Here are a small network's activations along a few directions, averaged over the inputs that share one value of a field.
Values that are neighbours, or in one group, have similar rows; names and order tell nothing.
(in the rows, 500 means zero)
Random noise pushes rows far along 8 fixed directions. That doesn't count. These rows show it; they differ only by the noise:
[308 711 495 396 617 372 174 126 608 653 539 412 481 520 463 523 637 118]
[550 406 605 569 584 468 580 393 724 328 591 559 483 294 529 564 506 501]
[299 355 365 482 741 550 137 189 741 620 510 579 513 639 311 541 613 461]
[360 651 599 296 494 785 217 454 684 169 646 637 486 476 549 955 328 559]
[511 496 530 756 484 365 680 492 355 505 648 393 403 483 553 600 556 578]
[617 351 638 561 551 619 546 650 551 386 402 640 682 628 495 783 470 832]
[678 490 701 700 655 442 961 305 519 346 749 554 541 521 594 883 445 638]
[620 215 682 587 406 401 565 548 687 374 271 477 666 541 596 543 494 683]
[411 239 360 618 686 598 199 579 623 618 394 637 540 524 281 424 664 697]
[475 758 665 361 490 615 375 486 403 439 506 532 643 752 564 979 429 556]


FOP, 13 values:
fot: [414 395 356 458 325 310 566 499 570 502 454 310 345 389 490 140 495 431]
busu: [465 726 489 667 489 532 658 392 378 382 683 417 371 485 552 693 423 435]
kiguf: [538 490 506 472 534 630 348 525 786 462 429 715 533 228 445 341 491 378]
nal: [476 472 428 444 536 409 492 468 543 517 601 497 438 497 396 393 496 483]
nul: [467 506 508 714 603 416 378 591 554 612 397 475 564 276 486 332 702 409]
basok: [273 506 530 701 200 737  90 700 233 431 327 300 523 676 815 807 441 587]
rure: [585 419 317 190 386 541 633 535 639 458 603 600 348 341 375 121 375 481]
degeg: [621 496 483 240 703 335 557 338 534 766 223 541 632 610 508 176 612 187]
kadim: [332 372 454 325 372 728 187 514 563 494 353 530 602 688 559 522 417 540]
firur: [689 359 522 610 353 429 899 583 433 407 489 478 470 586 496 384 370 670]
togu: [327 197 521 752 302 622 298 509 619 156 492 386 349 292 818 513 338 583]
kelur: [474 394 534 469 431 637 436 358 650 493 444 524 603 558 609 606 413 488]
felub: [407 642 501 445 497 635 435 554 448 437 493 512 509 480 469 624 406 477]
The values of FOP form a line.
Going along FOP from nal by way of its neighbour nul, in what order are fot, rure, degeg, firur met?
> fot, firur, rure, degeg
List every value one step from kadim, in the order listed.
> basok, kelur

RIPEL, 13 values:
duzef: [421 654 428 287 386 594 363 829 514 256 514 517 375 202 356 367 394 549]
fera: [654 376 498 291 415 319 845 520 586 371 493 360 543 633 489 421 384 715]
bik: [388 532 518 704 563 397 398 337 411 586 422 363 438 528 699 466 576 279]
zomed: [705 639 571 678 615 493 756 777 408 418 449 689 589 315 415 546 488 665]
vid: [477 187 313 583 782 846 455 345 826 528 617 810 515 497 296 510 469 706]
vaz: [618 871 721 553 590 628 638 469 344 560 637 568 619 310 659 700 575 297]
sus: [394 503 684 413 194 366 475 398 536 328 530 218 505 737 726 818 359 506]
zitob: [418 687 615 720 290 556 168 532 463 538 326 444 578 409 695 716 574 328]
muk: [609 527 598 496 413 564 645 694 394 223 595 484 377 170 704 436 409 456]
fela: [161 658 422 781 515 529 250 249 289 692 600 287 372 498 654 619 623 218]
lolu: [613 782 677 401 660 434 546 377 410 523 705 603 551 481 484 742 558 359]
duba: [573 406 524 985 678 267 715 588 144 892 539 488 594 662 516 577 837 667]
tudes: [762 789 710 674 516 362 672 674 217 802 193 496 758 648 475 549 644 429]
The values of RIPEL form a line.
List every value one step from muk, in the order listed.
> bik, fela
List every value one step from zomed, in the order listed.
> duzef, tudes
List every value one step from vid, in the order listed.
> vaz, zitob
